These are the activations of a small neural network, seen along a few directions. Each row is one input.
In each table, some parts of the input vary, and every possible input appears once, in random order.
A made-up example of a description, with smaller parts first: one of 5 places around a ring, together with either a single point or one of 11 places around a ring or (one of 3 separate values, together with one of 6 places along a line).
Shared parts are said once, and a part with two or three values counts as separate values.

Other details of the inputs vary at random and push rows far along three fixed directions, the same in every table; ignore that.
To show where, the next rows are all for the same input, with only those details redrawn:
53,0,-4,-33,17,-54,-46,-19,-1,3,-24
43,-1,42,4,4,-31,3,-8,12,-4,30
39,-5,101,49,-9,-2,70,-2,28,-10,97
97,4,29,-39,11,-22,16,-76,8,19,17
52,2,-6,-38,13,-41,-38,-30,-4,7,-21
26,-2,33,1,-3,-8,11,-13,4,-2,33
53,1,-5,-32,17,-56,-48,-17,-1,4,-24
9,-5,22,18,14,-73,-54,48,8,-21,-5

Rows:
r1: 19,-5,12,-29,-4,14,8,-50,-27,21,7
r2: 36,15,4,-21,16,-19,1,-36,24,-6,-26
r3: -4,0,-12,44,2,-48,-5,82,26,-27,-43
r4: -32,-17,18,3,-23,50,23,-41,-33,21,50
r5: 26,-8,-52,-77,12,-15,-71,-59,-47,26,-71
r6: -42,5,-75,-23,-22,79,37,1,-12,5,-37
r7: 70,12,14,-17,28,-64,-34,-21,11,0,-12
r8: 2,-17,39,63,-19,-9,56,67,35,-27,15
r9: -85,10,-106,-16,-19,63,-15,45,-17,0,-66
r10: -58,3,36,55,5,10,20,49,32,-33,31
r11: 6,-7,-4,-38,-17,51,29,-94,-37,43,33
r12: 38,-8,-54,-42,-10,17,19,-28,1,9,-62
r13: -56,-1,25,57,14,-35,-43,93,8,-35,29
r14: 2,17,9,6,20,-8,-21,8,11,3,26
r15: 5,-4,19,3,-2,-21,-16,10,0,-9,15
r16: -87,-8,-32,17,8,-7,-66,38,-36,5,-2
r17: 49,11,52,11,28,-22,8,-30,8,24,37
r18: -31,-6,-21,11,-36,55,61,24,4,-7,-6
r19: 14,3,-6,-21,14,-26,-37,-18,-24,10,-25
r20: -23,-1,-34,-23,4,-8,-46,-30,-38,23,-14
r21: -59,10,-61,2,-25,83,39,23,-2,4,-19
r22: -63,4,-63,-6,-36,82,44,18,-13,-7,-29
r23: 0,-13,12,15,12,-63,-65,50,2,-25,-13
r24: 20,4,3,22,-8,39,80,1,24,1,10
r25: -63,-6,9,41,19,-40,-64,78,-18,-19,-5
r26: 18,-7,-25,13,0,-49,-14,55,18,-15,-63
r27: 34,3,60,5,-11,32,81,-52,35,-1,46
r28: -28,-8,49,27,-19,46,59,-5,26,-20,45
r29: -21,9,-34,-36,4,53,-8,-74,-37,50,21
r30: -60,15,8,25,-1,47,24,14,24,-12,25
Describe the family of inputs behind these rows. -> one of 5 places along a line, together with either one of 2 separate values or one of 4 places along a line
Which other rows does r3 become when the choice among 2 separate values takes its other values? List them by row number. -> r22
List by row number the other rows that have the place on the line of 5 in common with r12. -> r4, r5, r8, r23, r28

Rows:
r31: 8,3,-47,-20,16,-26,-38,6,-10,9,-60
r32: 21,2,-22,-41,10,-16,-41,-24,-17,4,-29
r33: 77,14,-10,-41,26,-24,-6,-75,9,31,-19
r34: 65,13,35,-11,2,34,77,-62,26,15,36
r35: -1,-1,-25,-16,5,-36,-42,15,6,-14,-46
r36: 84,5,18,-4,22,-33,21,-35,20,21,-12
r37: -33,-12,29,34,-10,5,2,35,-12,-12,34
r38: -35,2,-37,-15,-6,29,-7,-11,-22,16,-5
r39: -21,-7,15,44,3,-40,-27,65,4,-13,15
r40: 5,-2,54,37,13,-43,-13,35,19,-20,27
r41: 18,0,-27,-11,14,-45,-50,12,-9,5,-28
r42: -13,4,15,23,-1,30,40,4,13,-2,19
r43: 23,-12,45,44,-2,-52,8,42,19,-17,14
r44: -44,-6,-3,-8,-16,59,22,-23,-27,12,25
r45: 42,0,-18,-28,16,-39,-24,-32,8,6,-48
r46: -27,-2,9,23,-7,23,21,7,-4,8,34
r47: -55,-7,-1,5,-23,50,12,8,-29,0,27
r48: 64,-2,42,3,-2,-21,35,-23,24,-5,21
r49: -8,-1,48,38,9,-39,-15,40,15,-22,24
r50: 34,3,25,-1,23,-43,-23,-16,8,7,-7
r51: 3,3,-6,-4,4,-11,-17,11,0,-4,5
r52: -16,1,31,48,14,-34,-11,43,20,-12,22
r53: 41,3,-3,-36,-3,14,24,-57,10,7,-7
r54: 38,8,-31,-42,5,7,0,-29,-2,10,-31
r55: 2,8,20,19,2,12,32,14,21,-11,18
r56: -13,2,-33,-16,-13,38,12,-4,-16,9,-15
r57: -13,6,-53,-32,2,1,-35,17,-11,-3,-50
r58: 90,6,46,15,12,-31,45,-21,25,11,19
r59: -36,-12,19,34,-30,28,34,30,-2,-12,31
r60: -48,-8,17,22,-10,21,7,17,-16,-1,26
r61: -13,7,-40,-18,16,-33,-65,19,-2,-5,-39
r62: -25,6,-50,-47,-17,64,3,-37,-25,13,2
r63: 19,9,9,-7,-4,54,65,-51,9,16,22
r64: -62,-6,-53,-28,-28,43,-21,14,-23,-11,-29
r65: -32,4,-7,21,11,-37,-48,53,9,-20,-9
r66: -15,-13,-1,26,4,-51,-35,49,5,-13,-29
r67: -42,4,-33,-31,-4,35,-21,-24,-27,10,-18
r68: -29,-8,-11,-1,-22,39,29,-13,-12,5,4
r69: -33,-7,5,11,-16,32,27,-1,4,-6,11
r70: -22,-4,29,11,-14,33,23,2,-7,-9,44
Describe the family of inputs behind these rows. -> one of 2 separate values, together with one of 4 places along a line, together with one of 5 places around a ring
Which other rows does r42 become when the choice among 2 separate values takes its other values? List them by row number. -> r63
